Each row below holds a small network's activations on one record, seen along a few directions.
After each row come some of the record's fields: Memak, Baf, Dipe, Gos, Rozi, Nem.
A field that a record lacks is written absent.
The largest differences between rows may come from other fields.
(in the rows, 500 means zero)
Strong random noise was added to every row along 9 fixed directions; ignore it. To show where, here is one row again and again, with new noise each time:
662 403 638 323 732 476 341 591 408 289 475 306 561 97 326 319 438 498 550 412 566 380 482 496 416 514 558 177 477 519 383 454 626
515 349 278 646 394 573 617 467 446 488 592 584 561 472 511 648 743 352 590 416 542 417 323 512 458 434 651 786 540 684 625 471 314
463 475 483 424 399 587 305 501 354 424 589 550 463 385 420 794 776 298 697 442 302 437 442 686 570 495 477 481 475 720 368 373 519
667 471 335 521 578 425 604 324 647 743 477 432 689 725 729 276 249 505 150 395 697 681 421 303 595 480 464 566 643 506 603 777 474
499 636 595 281 441 338 481 504 473 710 528 550 470 483 506 496 313 741 558 470 415 418 517 713 418 474 377 300 537 313 286 528 537
693 708 286 308 282 487 326 315 492 692 401 579 421 823 734 544 394 531 544 377 467 675 542 826 753 503 431 559 493 708 310 722 645
403 574 585 445 456 751 477 379 411 362 593 374 510 605 453 549 816 309 647 440 314 500 461 481 794 357 467 612 521 773 640 465 590
787 608 262 371 340 477 437 455 449 549 414 534 397 578 590 520 535 590 666 279 598 444 423 864 488 441 589 512 511 601 432 695 505
815 579 542 338 601 503 544 525 493 333 374 302 586 514 485 523 760 407 592 525 445 403 405 543 461 422 505 581 596 580 745 532 404
451 536 435 441 367 522 550 447 447 563 571 575 428 467 513 434 443 624 692 358 507 436 463 665 550 455 593 543 474 553 377 512 571
547 257 416 555 601 349 452 507 471 600 516 565 781 398 523 687 476 305 246 719 481 543 440 327 370 568 425 611 556 579 461 389 282

515 733 631 396 447 568 553 492 518 533 489 419 366 631 480 336 448 724 569 430 491 461 584 591 551 431 412 352 499 363 552 628 637
Memak is s1, Baf is n2, Dipe is e2, Gos is p2, Rozi is g2, Nem is l1
346 442 486 630 457 652 559 433 426 536 637 491 511 508 358 320 532 598 408 404 632 405 536 432 502 247 479 436 455 475 612 596 474
Memak is s1, Baf is n3, Dipe is e2, Gos is p2, Rozi is absent, Nem is absent
338 407 238 740 296 626 429 362 323 669 584 561 512 768 488 608 555 525 208 449 691 529 482 569 532 266 412 455 489 562 551 727 350
Memak is s1, Baf is n3, Dipe is e2, Gos is p2, Rozi is g2, Nem is l1
511 416 351 578 398 417 661 549 367 547 472 607 643 549 475 618 613 671 552 739 560 268 446 670 249 253 556 807 489 454 629 443 109
Memak is s2, Baf is n1, Dipe is e1, Gos is p2, Rozi is absent, Nem is absent
218 453 683 451 550 439 474 515 426 604 610 528 647 407 387 526 421 656 410 713 364 364 560 453 400 347 326 405 494 364 406 347 380
Memak is s1, Baf is n3, Dipe is e1, Gos is p1, Rozi is absent, Nem is absent
450 523 323 660 315 628 804 413 537 514 626 588 243 539 545 154 420 689 774 81 760 448 407 576 585 484 843 643 448 501 575 666 648
Memak is s2, Baf is n1, Dipe is e1, Gos is p2, Rozi is absent, Nem is absent
438 246 318 702 496 677 435 457 494 405 663 546 558 315 471 554 674 235 480 344 547 507 418 354 534 528 620 589 462 715 551 453 466
Memak is s1, Baf is n3, Dipe is e2, Gos is p2, Rozi is absent, Nem is absent
716 559 328 495 413 626 570 474 469 455 490 412 475 586 530 500 714 535 583 243 620 384 345 646 480 287 612 573 604 586 693 702 382
Memak is s3, Baf is n2, Dipe is e3, Gos is p1, Rozi is g1, Nem is l2
556 617 595 414 496 367 632 537 675 679 527 513 519 560 610 556 510 544 505 451 367 462 405 523 396 541 415 503 634 275 559 515 421
Memak is s2, Baf is n1, Dipe is e1, Gos is p2, Rozi is absent, Nem is absent
334 328 528 656 630 390 591 515 614 686 674 577 599 400 498 589 428 387 238 491 534 532 415 196 361 629 426 430 584 327 516 458 378
Memak is s1, Baf is n3, Dipe is e1, Gos is p1, Rozi is absent, Nem is absent
463 394 495 582 551 444 518 465 485 579 499 523 628 518 489 366 304 490 254 581 599 605 545 322 526 525 446 490 472 534 464 521 516
Memak is s2, Baf is n2, Dipe is e1, Gos is p1, Rozi is g1, Nem is l1
324 241 326 641 513 456 389 520 468 493 557 699 614 348 557 750 496 346 484 697 466 527 488 446 441 626 587 746 414 667 338 262 325
Memak is s1, Baf is n3, Dipe is e1, Gos is p1, Rozi is absent, Nem is absent
527 713 902 251 765 598 317 482 650 344 479 253 481 496 522 417 604 294 573 529 232 602 621 345 818 601 322 344 509 548 539 447 803
Memak is s2, Baf is n1, Dipe is e1, Gos is p2, Rozi is absent, Nem is absent
438 285 330 697 518 603 337 563 476 505 645 587 535 316 488 651 623 387 459 356 620 388 441 493 373 401 564 503 508 550 459 523 339
Memak is s3, Baf is n2, Dipe is e3, Gos is p1, Rozi is absent, Nem is absent
675 535 450 373 549 347 434 566 462 456 360 494 531 430 538 470 407 708 567 593 591 353 508 711 290 444 555 499 471 405 443 535 344
Memak is s1, Baf is n3, Dipe is e1, Gos is p1, Rozi is absent, Nem is absent
419 575 496 556 416 625 597 458 400 563 576 490 426 643 406 354 534 730 541 374 618 365 527 614 478 234 466 415 477 426 594 697 479
Memak is s2, Baf is n1, Dipe is e3, Gos is p1, Rozi is absent, Nem is absent
355 532 672 511 608 665 547 386 497 497 617 310 587 602 433 228 491 563 355 470 513 468 560 280 678 304 383 397 539 476 714 606 584
Memak is s1, Baf is n3, Dipe is e1, Gos is p1, Rozi is absent, Nem is absent
432 645 707 263 457 463 435 497 466 447 475 513 462 429 478 536 494 594 763 651 232 446 604 655 582 508 459 495 428 513 326 345 613
Memak is s3, Baf is n1, Dipe is e2, Gos is p2, Rozi is absent, Nem is absent
659 264 348 571 547 452 421 594 437 466 500 569 556 186 381 330 346 536 473 440 710 418 517 503 310 578 603 415 406 581 362 488 544
Memak is s2, Baf is n2, Dipe is e1, Gos is p1, Rozi is absent, Nem is absent
498 393 563 471 586 485 417 500 544 402 524 460 593 354 536 672 600 226 478 540 330 593 436 359 574 647 521 516 537 610 463 353 498
Memak is s3, Baf is n1, Dipe is e2, Gos is p2, Rozi is g1, Nem is l1
436 383 406 600 450 570 617 594 439 257 464 562 384 294 433 571 662 429 815 549 523 410 452 556 434 624 799 755 388 601 499 257 458
Memak is s3, Baf is n3, Dipe is e3, Gos is p2, Rozi is g2, Nem is l2
243 623 618 469 468 605 319 446 563 683 681 551 476 599 597 622 492 533 481 418 330 497 576 537 648 387 290 374 536 410 377 564 547
Memak is s3, Baf is n2, Dipe is e3, Gos is p1, Rozi is absent, Nem is absent
449 366 564 582 558 508 473 607 486 492 665 512 545 270 356 665 707 316 489 422 430 373 383 418 329 519 462 389 572 429 538 386 428
Memak is s2, Baf is n1, Dipe is e1, Gos is p2, Rozi is absent, Nem is absent
511 518 639 458 662 555 450 589 532 330 452 336 547 450 487 617 692 381 531 538 398 454 437 447 504 480 482 465 571 493 622 433 438
Memak is s2, Baf is n1, Dipe is e3, Gos is p1, Rozi is g2, Nem is l2
465 265 237 645 446 613 446 474 381 301 511 592 561 292 461 492 596 422 639 535 637 421 453 534 483 439 775 794 360 804 460 376 402
Memak is s1, Baf is n3, Dipe is e2, Gos is p2, Rozi is absent, Nem is absent
666 482 397 521 436 498 694 569 476 262 309 473 435 448 485 432 627 547 764 624 585 415 468 604 412 533 768 802 406 574 657 409 433
Memak is s3, Baf is n3, Dipe is e3, Gos is p2, Rozi is g1, Nem is l1
642 678 490 496 447 569 567 450 532 480 417 375 406 786 552 474 643 443 467 393 531 587 455 532 663 458 466 517 572 541 708 665 581
Memak is s2, Baf is n1, Dipe is e1, Gos is p2, Rozi is g1, Nem is l1
368 525 593 553 497 722 395 462 520 373 667 460 386 458 424 591 746 211 573 291 351 584 467 367 731 561 479 408 516 665 531 434 712
Memak is s1, Baf is n2, Dipe is e2, Gos is p2, Rozi is g2, Nem is l2
194 496 411 597 479 540 526 377 657 575 572 537 360 537 687 325 191 566 504 239 622 684 441 419 755 616 683 469 505 450 342 544 717
Memak is s1, Baf is n3, Dipe is e1, Gos is p1, Rozi is g2, Nem is l1
611 690 446 454 458 556 543 462 512 531 391 447 503 765 568 345 456 759 497 590 605 437 611 632 511 273 446 599 481 424 667 694 449
Memak is s1, Baf is n2, Dipe is e2, Gos is p2, Rozi is g2, Nem is l2
411 493 404 523 345 493 314 473 432 613 543 664 411 526 481 670 478 451 467 465 463 565 555 647 563 550 421 406 411 594 275 496 570
Memak is s1, Baf is n3, Dipe is e1, Gos is p1, Rozi is g1, Nem is l2
490 556 614 521 465 424 774 455 563 608 519 536 587 689 540 431 478 489 410 711 386 586 541 301 513 552 416 746 534 450 680 413 448
Memak is s3, Baf is n3, Dipe is e3, Gos is p2, Rozi is absent, Nem is absent
598 580 442 476 407 590 418 424 319 497 410 445 518 773 422 460 539 532 364 574 560 559 616 617 604 324 346 459 438 646 573 658 519
Memak is s2, Baf is n2, Dipe is e1, Gos is p1, Rozi is g2, Nem is l1
304 432 434 586 296 556 539 460 343 474 561 707 488 538 463 691 583 430 638 627 369 543 540 563 567 481 565 763 395 716 386 316 426
Memak is s3, Baf is n2, Dipe is e3, Gos is p1, Rozi is g2, Nem is l1
737 479 232 574 382 362 598 582 599 482 328 655 388 519 657 649 517 482 669 538 608 519 448 658 349 703 739 805 473 502 513 496 389
Memak is s3, Baf is n1, Dipe is e2, Gos is p2, Rozi is g2, Nem is l1
628 408 670 466 675 462 401 605 450 365 445 366 583 294 329 498 532 370 361 648 472 515 556 340 425 606 400 257 477 489 505 418 571
Memak is s3, Baf is n1, Dipe is e2, Gos is p2, Rozi is g1, Nem is l1
391 426 595 481 472 657 485 505 292 275 501 518 489 310 284 195 408 594 723 673 524 452 719 509 653 443 614 620 228 762 369 303 728
Memak is s2, Baf is n1, Dipe is e1, Gos is p2, Rozi is absent, Nem is absent
515 438 523 542 493 346 609 521 555 603 526 635 525 403 478 440 336 518 432 607 489 559 527 366 371 710 471 505 462 424 419 402 531
Memak is s1, Baf is n3, Dipe is e2, Gos is p2, Rozi is absent, Nem is absent
633 647 498 473 548 497 491 460 582 633 501 407 454 741 606 437 500 547 359 348 600 518 497 538 533 401 383 384 599 338 653 754 480
Memak is s2, Baf is n1, Dipe is e1, Gos is p2, Rozi is absent, Nem is absent

Which values does each new row have?
348 383 672 448 531 572 188 521 263 505 696 533 640 290 248 741 651 329 382 585 294 421 577 478 488 345 239 221 467 633 302 368 477
Memak is s3, Baf is n2, Dipe is e3, Gos is p1, Rozi is absent, Nem is absent
533 553 483 485 517 480 323 520 525 484 431 501 338 488 529 438 348 494 504 381 600 609 557 591 589 653 532 293 430 479 315 585 737
Memak is s2, Baf is n1, Dipe is e1, Gos is p2, Rozi is g2, Nem is l2
424 413 440 530 549 631 415 432 354 479 570 356 587 487 428 394 475 585 329 343 668 444 433 493 525 212 503 305 556 545 501 653 445
Memak is s3, Baf is n2, Dipe is e3, Gos is p1, Rozi is g1, Nem is l2
402 229 496 591 556 538 442 592 168 277 480 438 668 274 226 578 625 483 433 830 573 341 529 472 330 332 533 514 386 619 518 281 297
Memak is s3, Baf is n3, Dipe is e3, Gos is p2, Rozi is g1, Nem is l1
252 731 507 489 318 576 680 343 782 866 771 617 296 727 696 406 404 640 598 59 370 566 418 513 725 514 422 427 629 302 485 656 710
Memak is s1, Baf is n3, Dipe is e1, Gos is p1, Rozi is absent, Nem is absent
480 575 631 353 510 645 137 460 364 424 517 352 426 464 365 589 675 366 487 399 344 487 576 646 639 429 299 100 489 570 365 535 680
Memak is s3, Baf is n3, Dipe is e3, Gos is p2, Rozi is absent, Nem is absent
660 398 437 519 570 347 470 666 692 522 583 625 554 169 545 789 693 346 594 376 385 346 294 523 159 645 545 480 614 349 492 378 283
Memak is s1, Baf is n2, Dipe is e2, Gos is p2, Rozi is absent, Nem is absent
431 461 326 616 379 596 511 374 596 670 649 621 527 640 622 560 564 360 430 359 459 595 447 418 648 507 464 672 548 650 543 549 508
Memak is s1, Baf is n3, Dipe is e1, Gos is p1, Rozi is absent, Nem is absent
677 354 442 569 615 420 398 556 629 568 546 524 625 330 505 616 571 293 317 464 511 493 425 326 326 624 425 415 596 467 543 532 425
Memak is s1, Baf is n2, Dipe is e2, Gos is p2, Rozi is absent, Nem is absent
625 555 637 432 523 486 508 550 467 421 485 424 404 424 365 416 565 477 545 462 459 483 523 510 448 590 450 290 476 442 533 483 638
Memak is s3, Baf is n3, Dipe is e3, Gos is p2, Rozi is absent, Nem is absent
425 332 468 679 507 421 570 568 329 562 513 517 613 487 349 552 490 548 224 720 671 425 496 403 294 380 448 483 493 396 576 453 279
Memak is s3, Baf is n3, Dipe is e3, Gos is p2, Rozi is g1, Nem is l1
634 384 474 617 552 514 607 616 464 394 571 452 461 247 311 443 706 471 550 340 671 283 363 478 240 448 622 386 513 390 675 524 414
Memak is s3, Baf is n3, Dipe is e3, Gos is p2, Rozi is absent, Nem is absent
548 459 408 519 348 371 677 642 414 386 409 655 303 248 356 411 430 767 840 509 641 298 497 746 222 559 785 566 352 393 393 367 470
Memak is s1, Baf is n3, Dipe is e2, Gos is p2, Rozi is g1, Nem is l1
428 634 621 445 447 478 537 470 584 579 569 553 394 593 525 560 495 390 553 416 320 631 496 448 640 692 403 451 540 491 447 448 698
Memak is s2, Baf is n2, Dipe is e1, Gos is p1, Rozi is g2, Nem is l1
487 554 609 409 441 391 563 581 591 544 507 681 413 364 463 505 427 563 726 681 311 479 638 525 449 720 480 611 384 452 360 257 622
Memak is s1, Baf is n3, Dipe is e2, Gos is p2, Rozi is absent, Nem is absent
356 468 430 626 385 644 307 497 336 454 568 592 427 545 413 611 642 482 525 571 538 422 627 629 535 347 461 536 359 595 478 492 453
Memak is s1, Baf is n3, Dipe is e2, Gos is p2, Rozi is absent, Nem is absent
821 387 337 527 587 331 304 611 425 534 348 510 616 526 470 722 528 375 211 637 637 518 512 567 272 545 366 384 520 485 531 591 303
Memak is s2, Baf is n2, Dipe is e1, Gos is p1, Rozi is g2, Nem is l1
292 408 657 496 491 691 404 447 212 418 655 389 586 405 221 413 615 542 465 572 456 352 578 454 548 218 395 346 458 621 493 453 530
Memak is s3, Baf is n1, Dipe is e2, Gos is p2, Rozi is absent, Nem is absent
480 449 500 459 503 525 400 515 384 307 446 443 474 361 417 521 547 457 587 511 502 475 476 559 536 513 599 459 437 646 421 407 543
Memak is s1, Baf is n3, Dipe is e1, Gos is p1, Rozi is g1, Nem is l1
